These are the activations of a small neural network, seen along a few directions. Each row is one input.
Each table varies a few parts of the input and shows all the possible inputs, shuffled.
Descriptions start from the smaller parts, as in this example, which fits no table here: one of 6 places along a line, together with either a single point or one of 9 places along a line or (one of 3 separate values, together with one of 5 places around a ring).
Shared parts are said once, and a part with two or three values counts as separate values.
(in the rows, 128 means zero)

Other details of the inputs vary at random and push rows far along three fixed directions, the same in every table; ignore that.
These rows show it; all are for the same input, with only those details redrawn:
[123 112 169 120 130  97 129 162  75  39 101  76 159]
[100 110 126 114 125 173 100 140 119 124 149  77 117]
[ 70 145 126 137 150 178 102 136 120 140 133 100  94]
[ 37 159 153 154 172 168 119 145  77 102 101  94 116]
[126 163 109 136 135 132  96 135 174 159 133 140  57]
[146  70 138  89  99 137 106 152 107  79 150  53 157]
[123 112 168 120 130  97 129 162  75  39 101  76 159]
[113  96 109 102 112 191  86 133 141 150 174  72 109]

Rows:
row 1: [188 100  68 116 105 159 129  91 223 181 160 135 118]
row 2: [117 188 112 156 126  92 159  95 122 183 110 201  98]
row 3: [182  96  88 112  94 151 117  89 224 196 155 131 114]
row 4: [220 131 117 120  69  53 150 121 160 115 128 132 163]
row 5: [127 122 157 110 100  96 187 112  42  66 111 127 199]
row 6: [112  78 119 111  94 177 133  89 117 196 155 122 143]
row 7: [110 102 129 111 136 167 151 145 102 154 160 108 141]
row 8: [172 215 129 159 119  50 176 117 151  98  83 186 127]
row 9: [106 143 159 132 167 127  99 149  80 141 119 152 135]
row 10: [126 163 109 136 135 132  96 135 174 159 133 140  57]
row 11: [124 160 108 155 160 111 168  91 147 162  94 210  93]
row 12: [ 78 184 144 171 189 107 102 155 148 119  89 165 120]
row 13: [158  85 139 123 123 104 105 144 133  72 150  93 154]
row 14: [121  93  87 105 100 204 157  89 117 160 170 135 149]
row 15: [ 25 136 159 146 191 153 112 144  66 126 110 148 144]
row 16: [ 96  96 135  99 124 158 112 130  83 137 154 110 104]
row 17: [125 185 128 177 137 102 145 108 171 169  83 175 104]
row 18: [ 55 171 125 173 163 195 178 110  88  98  97 126 168]
row 19: [216  95 151 112 101  22 171 112 135  97  86 176 148]
row 20: [211 100 151 115 116  11 128 145 127  69 127 174 116]
row 21: [192  61 124  80  95 155  62 155 150 135 185  65 184]
row 22: [141 171 103 150 147 143 135 149 194 176 141 140  93]
Q: The inputs of row 18 and row 14 match in every part but one. If row 4 is changed in the same way as row 18 into row 14, which row does it become?
A: row 2
Q: Describe the family of inputs behind these rows.
A: one of 2 separate values, together with either a single point or one of 4 places along a line or one of 6 places around a ring
Q: Change only the choice among 2 separate values in row 13. List by row number the other rows that result.
A: row 20

Rows:
row 23: [190 105 157 109 128  31 123 163 119  91 118 163 137]
row 24: [149 109 134 121 114 103 178 111 102 108 111 142 138]
row 25: [ 65 175 102 138 136 194 103 110 125 177 155 140  78]
row 26: [ 74 178 143 176 185 145 163 151  96  44  85 111 165]
row 27: [ 66 165 167 169 170 126 175 130  71  97  61 126 177]
row 28: [133 167 163 140 142  62 149 164  74  79 100 152 156]
row 29: [ 52 145 175 165 176 117 140 140  72  65  68 102 131]
row 30: [142 119 101 111 126 121 101 118 165 180 161 175  51]
row 31: [ 61  79 134 122 128 228 116 105  79 147 152  65 210]
row 32: [179 124 107 114 122  91 124 126 179 161 137 175  44]
row 33: [ 75 172 153 156 154 147 118 144  84 106 106 106 159]
row 34: [158 168  99 136 110 131 100 133 203 184 151 130  91]
row 35: [126  57 127  89 105 166 115 133 119 110 152  59 136]
row 36: [203  32 116  68  69 140 142 120 130 140 179  90 193]
row 37: [147  43 107  90  68 181 130  95 140 137 171  57 175]
row 38: [ 73 175 111 162 148 165 158  93 140 171  98 155  88]
row 39: [201 109 133 134 147  53 138 158 173  43 101 143 141]
row 40: [ 60  89 125 104 116 232 140 124  57 125 170  49 153]
row 41: [ 78 204 116 161 156 169 124 137 146 175 118 133  91]
row 42: [130 162 107 141 127 114 133  91 152 167 120 196  87]
row 43: [152 134 109 129 136 127  71 129 196 188 147 156  82]
row 44: [164 156  95 120 115 139 119 134 176 194 164 152  82]
row 45: [188  24 118  66  74 136  84 126 145 108 179  66 150]
row 46: [187 131 115 119 133  85 112 142 187 176 138 180  68]
row 47: [136 107 148 113 130  88 112 136 105  87 119 138 118]
row 48: [ 79 154  85 167 171 211 145  94 179 168 132 152 120]
row 49: [ 59 101 134 106 124 225  97 136  63 134 176  59 188]
row 50: [ 67 170 133 169 180 156  97 133 157 177 111 139  84]
row 51: [156 136  90 130 104 134 120  84 188 184 140 166  90]
row 52: [197 115 156 117 124  42 128 166 147  82  95 128 137]
row 53: [136 167 115 145 137 112 122 109 159 183 123 199 111]
row 54: [ 70 159 113 164 150 190 125 100 156 202 126 135 122]
row 55: [ 62 178 163 168 152 124 154 139  71  64  78  93 142]
row 56: [195 111 158 111 125  32 106 160 129  84 112 157 142]
row 57: [189  27 109  62  58 132 139 104 116 127 187 102 174]
row 58: [202 140 137 118  90  47 129 140 136  63 111 125 134]
row 59: [133 146 164 145 147  57 169 136  76  93  85 177 171]
row 60: [130 173 154 145 127  75 167 150  96  54  76 115 129]
row 61: [124  84 119  88  90 163 126 129  86 117 180  85 150]
Q: Describe the family of inputs behind these rows.
A: one of 3 separate values, together with either a single point or (one of 2 separate values, together with one of 6 places around a ring)
Q: The inputs of row 33 and row 31 match in every part but the choice among 3 separate values. If row 40 is changed in the same way as row 33 into row 31, which row does it become?
A: row 24
Q: Change only the choice among 2 separate values in row 37. List by row number the other rows that result.
A: row 54
Q: Change only the choice among 3 separate values in row 42. List by row number the other rows that result.
A: row 25, row 47
Q: Change only the choice among 3 separate values in row 35. List by row number the other rows that result.
A: row 38, row 60
